Each row below is a small network's average activation on inputs in which a field has the value named, seen along a few directions.
Values that are neighbours, or in one group, have similar rows; names and order tell nothing.
(in the rows, 500 means zero)
Strong random noise was added to every row along 8 fixed directions; ignore it. To show where, here is one row again and again, with new noise each time:
[308 562 460 492 452 535 464 390 515 445 501 455 503 433 492 617 413 506
 426]
[517 483 576 521 465 502 596 510 394 499 560 520 496 457 414 376 555 458
 599]
[233 431 403 634 446 505 564 492 435 703 501 377 514 397 531 470 289 445
 461]
[406 517 418 520 338 653 569 576 405 542 553 461 440 315 417 571 343 592
 533]
[570 298 419 630 529 353 394 568 480 561 529 584 533 365 515 405 484 383
 565]
[455 366 469 694 540 472 618 544 472 647 465 447 523 507 552 404 464 431
 537]
[491 483 462 651 404 685 753 628 510 535 392 387 638 466 603 573 371 595
 642]
[608 551 549 552 522 718 792 487 497 344 458 543 460 571 458 515 568 531
 643]
[657 722 638 393 518 680 696 476 572 297 493 554 252 638 377 503 654 691
 435]
[326 600 530 555 562 609 725 343 576 429 398 421 542 615 575 525 435 460
 491]


Field Tavo:
t6: [386 481 441 565 557 505 531 440 552 567 512 482 455 444 540 467 382 396
 451]
t3: [496 621 596 472 451 630 672 476 477 359 491 462 557 547 503 542 547 595
 564]
t5: [578 302 470 685 612 487 728 632 406 723 404 529 464 585 546 312 469 425
 630]
t11: [626 569 566 431 557 279 306 596 806 493 430 433 539 585 683 428 531 606
 335]
t1: [339 571 471 420 429 593 425 382 414 534 627 418 460 496 400 600 502 442
 421]
t7: [567 657 615 261 565 459 593 440 578 437 440 554 580 644 548 322 467 437
 563]
t4: [454 533 509 487 360 698 480 500 344 437 589 509 430 403 371 725 518 668
 514]
t9: [398 437 438 523 488 596 630 488 258 537 581 573 431 396 337 435 449 432
 637]
t2: [550 473 468 472 412 544 470 577 358 640 620 468 533 462 428 464 487 464
 589]
t8: [597 635 765 306 508 352 431 561 458 570 490 426 433 764 428 436 787 667
 330]
t10: [626 531 533 426 480 411 464 604 571 550 539 483 555 455 571 267 448 450
 552]
t12: [401 581 538 350 566 451 460 344 462 532 539 510 485 616 429 397 507 327
 436]
t13: [467 500 684 420 570 452 452 289 342 360 507 520 625 702 441 631 852 437
 577]
Tavo is arranged as a ring.
Q: Going along Tavo from t4 by way of its neighbour t3, in what order are t11, t1, t8, t12 met?
A: t11, t1, t12, t8
Q: List every value one step from t5, in the order listed.
A: t9, t13
Q: Fewest steps between t2 and t7?
A: 2

Field Tugob:
v9: [394 391 398 638 493 675 331 357 390 481 659 460 345 360 325 859 592 488
 500]
v12: [730 446 300 532 469 587 451 720 582 425 372 651 479 489 578 827 457 689
 452]
v14: [602 395 374 590 626 506 449 430 569 583 407 526 571 580 613 565 466 348
 571]
v10: [525 582 545 572 599 862 735 408 481 258 433 573 390 505 378 804 616 579
 598]
v6: [383 278 520 621 369 502 509 497 187 545 664 469 588 482 412 474 673 384
 648]
v4: [717 495 558 342 515 475 461 411 450 348 655 683 553 538 400 412 725 327
 648]
v1: [678 522 451 539 528 585 536 440 686 214 469 663 442 482 532 599 527 611
 469]
v2: [389 369 555 739 600 494 523 337 459 358 430 441 641 652 552 863 769 577
 522]
v7: [346 385 242 603 459 671 429 362 467 325 621 558 527 400 420 722 418 274
 581]
v11: [256 803 692 285 596 445 533 334 460 484 487 392 312 684 388 351 560 510
 327]
v13: [399 570 506 322 450 505 605 370 583 428 479 580 545 551 569 398 370 417
 484]
v8: [450 346 350 608 723 432 510 330 540 491 415 651 218 579 450 492 507 409
 376]
v3: [416 439 431 513 393 436 466 677 390 757 549 313 579 271 486 353 290 391
 545]
v15: [735 534 618 388 567 441 431 601 522 465 394 557 632 614 538 449 567 540
 577]
v5: [692 522 449 674 602 549 441 596 816 368 374 470 543 575 742 649 574 655
 384]
A value of Tugob combines one of 5 hidden first parts with one of 3 second parts; all combinations occur once.
Q: Changing only the second part turns v13 into v1. v15 has the same second part as v13; what does that change turn v15 into?
A: v10
Q: Changing only the second part turns v9 into v3. v5 has the same second part as v9; what does that change turn v5 into?
A: v7

Field Bonit:
k4: [354 697 530 391 493 633 791 355 645 258 398 552 593 368 578 368 248 446
 650]
k6: [421 362 366 715 506 729 636 452 433 592 535 351 466 597 479 661 579 395
 536]
k3: [641 426 427 637 526 901 827 522 359 431 384 552 487 701 464 810 649 574
 665]
k11: [255 492 459 520 670 750 623  50 415 109 486 688 357 614 336 866 643 376
 494]
k7: [427 181 284 720 623 673 479 330 156 612 637 600 301 586 268 715 683 223
 572]
k2: [673 408 284 766 767 767 797 482 808 489 373 540 327 604 713 525 352 425
 483]
k5: [580 237 549 827 596 528 745 580 401 538 497 510 596 492 561 311 602 292
 786]
k8: [599 540 402 561 365 809 769 712 515 626 366 388 655 536 621 577 306 579
 664]
k10: [551 732 627 369 540 256 448 562 788 568 529 421 339 543 583 122 394 608
 238]
k9: [600 229 403 564 660  69 225 643 517 713 477 645 427 453 535 287 472 449
 345]
k1: [261 530 546 388 466 339 469 488 286 752 527 426 482 446 409 338 354 456
 451]
k12: [570 671 543 408 454 608 505 478 611 458 513 415 490 636 506 603 554 578
 470]
k13: [563 541 688 439 709 192 469 413 570 399 525 670 376 591 469 168 651 435
 440]
Bonit is arranged as a ring.
Q: Going along Bonit from k13 by way of its neighbour k4, in what order are k6, k3, k5, k8 met?
A: k5, k6, k8, k3
Q: List every value one step from k9, in the order listed.
A: k11, k1
